A small network was shown many inputs. Here are its activations along a few directions, one row for each input.
In each table, some parts of the input vary, and every possible input appears once, in random order.
A made-up example of a description, with smaller parts first: one of 4 places along a line, together with either a single point or one of 9 places along a line or (one of 3 separate values, together with one of 5 places around a ring).
Shared parts are said once, and a part with two or three values counts as separate values.

Other details of the inputs shift rows strongly along two fixed directions, in all tables alike. That doesn't count.
To show where, the next rows are all for the same input, with only those details redrawn:
[ 18  15   0  -6  14  -2   5 -16  -1 -19   5  11  -7  -7   1   1]
[-16  26  13  32 -22  10   5  36 -34  -7  -7  29 -17  10   2   9]
[-36  -6  20  -3 -10  16  -5  48  -5  20  -1 -31   0  31  13   8]
[ -3 -17   7 -41  26   5  -5  -3  28   9  11 -48   9  14  12   0]

Rows:
x1: [  6   6 -10   4  21   5  11 -22  -4 -15   1  10   3 -17 -11  -6]
x2: [ 10   5   8  15   4  -7  -2 -32   0 -12  -1   2   3 -24  -8 -19]
x3: [ 13   8  12   8   3  -6  -7 -34  -6 -12  -2   2   2 -22  -2  -5]
x4: [ 18  15   0  -6  14  -2   5 -16  -1 -19   5  11  -7  -7   1   1]
x5: [-44 -11   8  15 -10   6  -7  42 -17  28 -13 -41  24  18   7  -2]
x6: [ 30 -11  -9  15   1 -13   0 -22  19   2  12  25 -12   3  -3  -8]
x7: [  2   9   5  48 -34  -5  -2  30 -14  14  -3  38 -21  25   8  14]
x8: [  9  10  -1   4  15   1   0 -33 -12 -10  -7   5   7 -20  -4   3]
x9: [-15 -25   4 -23  28   6  -5 -18  21  18  -1 -54  25   1   1 -11]
x10: [-40  -6  30  13 -20   8 -14  34  -6  28 -12 -45   9  20  16   5]
x11: [-11  23  20  40 -37   4  -1  29 -31  -3  -5  24 -15   7   4   5]
x12: [ 11  18  -3   5  17  -2   3 -30  -8 -10 -12   2   7 -17   1   5]
x13: [ -4 -31  13 -29  11   2 -10 -12  33  14  18 -52  12   8   3 -20]
x14: [ -9 -23 -11 -30  32   0  -1  -2  18  11   8 -52  28   4   4  -6]
x15: [-11  16   9  45 -38  -5  -2  36 -36  -5   0  24  -6   3  -2 -10]
x16: [ 36  -8 -17  15   1 -24  -2 -14  14   1  12  22  -5   4   1  -7]
x17: [ 11  16  -9  -1  22   3   9 -21  -6 -15  -4   7   2 -13  -1   9]
x18: [-13  16  22  39 -40   8  -5  27 -35  -3  -1  27 -16   5  -1   3]
x19: [  9   9  -7  -3  19   7   5 -23  -9 -15   1  10   2 -16  -5   7]
x20: [ 14  -3 -37 -32 -13  -8  11  -9  21  -1 -18  38  -8 -15 -13  17]
x21: [ -2 -25  -2 -36  25  -4  -6   3  24   8  17 -49  19  11   7 -15]
x22: [-39 -14  22  -4 -13  20  -9  46  -8  21   4 -29   0  29   9   6]
x23: [-40 -14  19  18 -22  -1 -14  41 -11  26  -7 -46  19  16   9 -11]
x24: [  9 -14 -38 -26 -13  -5  13 -11  22   0 -14  40  -8 -18 -21   4]
x25: [ -1   3   7  46 -37  -1  -6  28 -17  14   1  41 -23  22   4  12]
x26: [ -7 -42 -38 -60  -3  -9   2  11  44  27  -7 -22  16   4  -6   3]
x27: [ 12   5  -1  -1  14   1   6 -17   1 -19  11  14  -6 -11  -9 -14]
x28: [ 12 -10 -36 -34 -15  -4   8 -12  18  -1 -14  41  -9 -17 -17  15]
Question: The inputs of x6 and x25 match in every part but one. If x24 is changed in the same way as x6 into x25, which row does it become?
Answer: x28
Question: What do these inputs look like to the network?
Answer: one of 4 places along a line, together with either one of 2 separate values or one of 5 places around a ring
Question: Which other rows does x12 become when the place on the ring of 5 takes its other values? List them by row number.
Answer: x4, x10, x11, x17
Question: Start at x10 and move only the place on the line of 4, one step at a time. The first step leads to x3. Which rows follow, in order?
Answer: x2, x23
Question: Which other rows does x16 become when the choice among 2 separate values takes its other values? List them by row number.
Answer: x26

Rows:
x29: [ -9 -32 -12 -37  10   3  -3   0  29  24  -1 -31  12  11   3   7]
x30: [ 13   9   3  -4  10  -4   3 -25   0 -15  -2   8  -1 -16  -4  -6]
x31: [-27   9  15  18 -22   6  -2  34 -20   9 -11  -3   1  12   6   7]
x32: [ 22  10  -1  -2  16  -8   0 -23   4 -15   8  10  -3  -6   2   1]
x33: [ 39  13  -6   5  10 -11   2 -43   2 -21   9  25  -7 -18  -5  -7]
x34: [ 11  -1   3 -18  20   2   3 -21  11 -10   7 -13   0  -8   1  -2]
x35: [ 11  -3   0 -13  24   0  -2 -23  12  -7  10  -9   4  -4  -1  -6]
x36: [ -4 -26   3 -19  17   0  -6  -5  22  19   9 -44  17  13   7  -6]
x37: [-26   3   9  26 -22   3  -5  34 -18  14 -10  -4  -1  10   4   2]
x38: [ 16  -7   4  -8  14  -3   0 -25  16  -2   9 -10   1  -3   1  -7]
x39: [  6  28  -2  25  -4   5  10  -5 -27 -24  -4  37 -10 -17  -9   2]
x40: [  5  16 -16  17 -17   1  10  -5 -13 -11 -11  52 -15 -14 -13   9]
x41: [  9  -3  -4 -15  19  -4   1 -23   5  -6   1 -13  13 -11  -2  -6]
x42: [ -6 -27 -12 -37   9   1  -4   1  33  24  -4 -32   9  12   5   7]
x43: [-29   5   9  20 -14  13   2  39 -25   8  -5  -5   1  13   3   7]
x44: [-11 -22   5 -23  12   3 -10  -6  22  14   5 -44  16   3   3  -7]
x45: [ 15  18 -11  17 -19  -7   7   4 -17 -17  -1  48 -16 -11 -10  -2]
x46: [ -4 -26 -11 -34  12  -5  -3   7  30  16   5 -36  12  13   4  -6]
x47: [ 30  10  -4   4  10 -11   2 -41   1 -25   3  23  -6 -28  -8  -8]
x48: [-25   2  20  23 -15  12  -3  35 -17   9  -3   1  -9  19   6   4]
x49: [-22   3  10  30 -20   5  -2  34 -16  17  -6  -3  -3  18   6   2]
x50: [ -1  12   2  25  -1   1   2   8 -22  -7   0  21  -5   1  -2   1]
x51: [ -4  19   2  21  -8  -1   4   6 -21  -7 -12  17  -3  -6  -1   0]
x52: [-28  -2   9  26 -21   5  -4  33 -22  13  -8  -4   3   8   1   2]
x53: [ 33  21 -13  -2  23  -9   9 -38  -1 -29   3  20  -4 -25  -4  -2]
x54: [ 10 -10 -16 -23  12  -4   3 -13  19  -5   8  -1   4  -6  -6  -9]
x55: [-33   6  14  19 -19  13  -1  32 -22   9 -11  -3   2   9  -1   1]
x56: [ 33  15  -8   3  10 -16   1 -41   2 -24   3  23  -2 -27  -5  -3]
x57: [ 33   8 -19 -11   1  -9   5 -34   7 -15  -3  39 -11 -21  -9   6]
x58: [ 33  13  -7   2   7 -13  -1 -41  -1 -24   5  23  -5 -26  -6  -7]
x59: [-26   7  17  16 -24   9  -4  32 -23   9  -9  -2  -2  12   4   4]
x60: [ 19  -5   0  -9  14  -8  -2 -24  18  -2   9 -12   5  -2   4  -3]
x61: [  1   8  -9   9 -21  -1   4  10  -6   1 -12  34 -10  -1  -4  15]
x62: [ -6 -31 -12 -35  13  -2  -2   7  26  16   9 -35  15  11   3  -7]
x63: [ -5 -15   8 -33  16   7  -7  -2  19  10  10 -46   9  11  10   0]
x64: [ -2 -26  -6 -37   8  -5  -4   7  32  15   8 -34  12  14   5  -2]
x65: [-26  10  14  17 -19  11   0  39 -20   7  -5  -4  -3  15   7  11]
x66: [  3  15   8  20  -8   2  -2   7 -19  -8   2  22 -12   4   2   2]
x67: [-23  -2  12  22 -16  10  -2  25 -11  14  -1  -6   0  15   1  -1]
x68: [-21  -7   3   6 -22   5   2  37  -5  11  -2   4  -7  14  -2  -1]
x69: [ -4 -19   4 -25  24   1  -8  -1  23  15   8 -44  11  16  12  -3]
x70: [ -3   5  -6  10 -20   3   6   8  -7   1 -11  34 -15  -3  -7  10]
Question: The inputs of x68 and x45 match in every part but one. If x48 is changed in the same way as x68 into x45, which row does it become?
Answer: x66
Question: The inputs of x44 and x58 match in every part but one. If x67 is changed in the same way as x44 into x58, which row does it become?
Answer: x33
Question: What do these inputs look like to the network?
Answer: one of 6 places around a ring, together with either one of 2 separate values or one of 5 places around a ring
Question: Which other rows agree with x50 in the place on the ring of 6? List them by row number.
Answer: x29, x36, x41, x43, x52, x62
Question: Which other rows does x65 become when the place on the ring of 6 takes its other values? List them by row number.
Answer: x34, x39, x43, x53, x63

Rows:
x71: [-17  -4  10   5  -7   6  -5  18  -5  12  -3 -13   2  12   5   3]
x72: [ 3 -2 -3 -5  0 -1  0 -2  3  0  2  2 -2  0  0  1]
x73: [ 2 -2 -3 -3  0 -1  1 -2  3 -1 -2  1  1 -3 -2  0]
x74: [ 3 -1 -3 -4  1 -1  0 -2  3  0  1  2 -1  0  0  1]
x75: [ 2  2  2  1  1 -1 -2 -3 -1 -3  1 -2  0 -2  1  0]
x76: [-17  -4   8   5  -6   7  -2  20  -5  12  -2 -13   2  13   4   2]
x77: [ 2 -2 -4 -5  0 -1  0 -2  2  0 -1  2  1 -2 -2  0]
x78: [ 1  1  3  0  1 -1 -1 -4  1 -3  0  0 -2 -2  1 -1]
x79: [ 3 -1 -3 -4 -1 -1  0 -2  3  0  0  2  0 -1 -1  0]
x80: [ 3 -2 -3 -4 -1  0  0 -2  4  1  1  2 -2  0 -1  0]
x81: [ 3 -2 -4 -5 -1 -1  0 -2  3  0  0  1  0 -1 -1  0]
x82: [ 1  1  2  0  1 -1  0 -5 -1 -1 -1 -1  1 -4  0 -1]
x83: [ 3 -1 -4 -4  0 -2  0 -2  2  0  1  1  0 -1 -1  1]
x84: [ 2  3  2  1  1  0  0 -3  1 -2  1 -1  1 -1  0 -2]
x85: [  1  30   1  57 -33  -2   7  19 -42 -15 -11  61 -19  -6  -8   3]
x86: [ 2  2  1  1  5  0  0 -4 -2 -2  0  0  0 -1  0 -1]
x87: [-18  -7   4   2 -10   5  -2  22  -1  12  -5  -9   2  11   2   3]
x88: [-16  -7   4   1  -9   6  -2  22  -1  13  -3  -8   0  13   4   5]
x89: [ 3 -2 -4 -4  0  0  1 -2  4  0  0  2 -2 -1 -1  1]
x90: [ 1  2 -1  2  2  0  0 -5  0 -1  0 -1  1 -2 -1  0]
x91: [ 1  1  1 -1  3  0  0 -2  0 -4  1  0 -1 -1  0 -3]
x92: [ 2  2  0  1  4 -1 -1 -2 -2 -3  2 -2  1 -2  0 -2]
x93: [ 1  2  1  1  2 -1  0 -2  0 -3  1 -1  0 -2  0 -4]
x94: [ 3 -1 -3 -5  0 -1  0 -2  4  1  1  3 -1  0  0  1]
x95: [ 1  0  0  0  1  1  0 -5 -1 -2  1  0  2 -3 -1 -1]
x96: [ 3  2  2  1  3  0  0 -5 -2 -1  0  0  1  0  0  0]
x97: [ 3 -1 -3 -4  1 -2  0 -2  3  0  1  2  0  0  0  1]
x98: [ 3 -1 -3 -4  1  0  1 -3  4  1  0  3 -1  0  0  1]
x99: [ 1 -1 -3 -3  1 -2  1 -2  3  0 -1  2  1 -2 -1  0]
x100: [ 3 -2 -3 -4  0  0  1 -3  5  1  0  2 -2  0 -1  1]
x101: [ 3  2  1  1  2  0  0 -3 -1 -3  2 -2  1 -1  1  0]
x102: [ 2  1  1  0  1  0  1 -5 -1 -1  0 -1  1 -2 -1 -1]
x103: [ 1  2  1 -1  2  0  1 -3  1 -3  1  0 -1 -1  1 -2]
x104: [-16  -7   3   1 -10   6  -2  22  -1  13  -2  -9  -1  12   3   5]
x105: [ 2  3  1  1  2 -1  1 -2  1 -2  1 -1  1 -2  0 -3]
x106: [ 2  2  3 -1  1  0  1 -4  1 -3  1  0 -1 -1  0 -1]
x107: [ 2 -2 -4 -4  0 -2  0 -2  2 -1  0  2  1 -2 -1  1]
x108: [ 2 -1 -3 -3  2 -1  1 -2  4 -1 -1  2  0 -1 -1  2]
x109: [ 1  1 -2  1  4  0 -1 -4 -1 -2  0  0  1 -2 -1 -2]
x110: [ 2  3  3  1  0 -1 -1 -3  1 -2  0 -1  0 -3  0 -2]
x111: [-18  -4   7   4  -8   6  -1  20  -5  12  -3 -13   3  11   3   1]
x112: [ 2 -1 -3 -3  2 -1  1 -2  4  0 -1  3  0 -1 -1  1]
x113: [ 3 -3 -1  6 -2 -4  0 -2  2  2  2  3  0  0  0 -4]
x114: [ 2 -1 -3 -3  2 -2  1 -2  3 -1 -1  2  1 -2 -1  1]
x115: [ 1 -1 -4 -4  0 -2  0 -2  2  0 -1  3  1 -1 -1  0]
x116: [ 2 -1 -4 -4  1 -2  0 -2  2 -1  0  2  1 -1 -1  1]
x117: [ 2 -1 -3 -3  1  0  1 -3  4  0 -1  2 -1 -2 -2  1]
x118: [ 3  1  1  0  4  0  1 -3  0 -3  3  0  1 -1  0  0]
x119: [ 2  1  1 -1  4  0  1 -3  0 -3  3  0 -1  0  0 -1]
x120: [ 2 -1 -4 -3  2 -1  2 -2  4 -1  0  2 -1 -2 -1  2]
x121: [ 1  0 -1  0  2  1  1 -4 -1 -2  1  0  2 -4 -1 -1]
x122: [ 3  3  3  1  3 -2 -1 -4 -1 -2  0 -2  0 -1  3  0]
x123: [ 4 -2 -3 -5  0  0  1 -2  4  1  1  1 -2 -1 -1  1]
x124: [ 3  3  1  1  4 -1  1 -3 -1 -2  1 -2  1  0  2 -1]
x125: [ 1  1  0  0  3 -1  1 -3 -2 -2  0 -1  1 -3 -1 -3]
x126: [ 1  2  0  2  1 -1 -2 -5  0 -1 -1  0  1 -3  0  0]
x127: [-19  -7   6   4  -8   7  -3  20  -5  11  -2 -12   3   9   3   0]
x128: [ 3  2  1  1  5 -1  0 -2 -2 -3  1 -2  0 -1  2 -2]
x129: [ 3  1  2  1  3  1  0 -4  0 -3  3  0  1 -1  0  0]
x130: [ 3 -1 -3 -5  0 -2  0 -2  3  0  0  2  1  0  0  0]
x131: [ 3  1  2 -1  2  1  0 -4  0 -3  3  0 -1  0  0 -1]
x132: [ 3  1  1  0  4  0  0 -3 -1 -3  3  0  1 -1  0 -1]
x133: [ 2 -2 -3 -4  1 -1  2 -2  4  0 -1  2 -1 -2 -2  1]
x134: [ 2  1  1 -1  4  0 -1 -3  0 -3  3  0 -1 -1 -1 -2]
x135: [ 1  2 -2  2  3  0  1 -4  0 -2  0 -1  1 -2  0  0]
x136: [ 3  1  3  1  2  0 -2 -4  0 -2  2  0  0 -2  1  0]
x137: [ 2  2  0  1  3 -1  0 -2 -1 -3  3 -2  1 -1  1 -1]
x138: [ 3  3  2  1  3 -1  0 -4 -1 -2  1 -2  1  0  2  0]
x139: [ 1 -2 -4 -4  0 -1  0 -2  2  0 -1  2  1 -1 -2  0]
x140: [-18  -6   4   2 -10   4  -2  22  -2  12  -3 -10   2  11   2   4]
x141: [ 1  0  1  1  0  0 -1 -5 -1 -1  0  0  1 -5 -1 -1]
x142: [ 2  1  3  0  2  0 -2 -4  0 -2  2  0 -1 -1  0  0]
Question: What do these inputs look like to the network?
Answer: either one of 2 separate values or (one of 5 places around a ring, together with one of 6 places around a ring) or (one of 4 places along a line, together with one of 10 places around a ring)
Question: Which other rows does x104 become when the place on the ring of 5 takes its other values? List them by row number.
Answer: x88, x89, x98, x100
Question: Which other rows does x97 become when the place on the ring of 6 takes its other values? List them by row number.
Answer: x74, x88, x108, x114, x116
Question: Which other rows does x71 become when the place on the line of 4 takes its other values? List them by row number.
Answer: x76, x86, x96
Question: Which other rows does x90 become when the place on the line of 4 takes its other values? List them by row number.
Answer: x109, x126, x135
Question: Which other rows does x123 become when the place on the ring of 5 takes its other values? List them by row number.
Answer: x72, x74, x80, x94
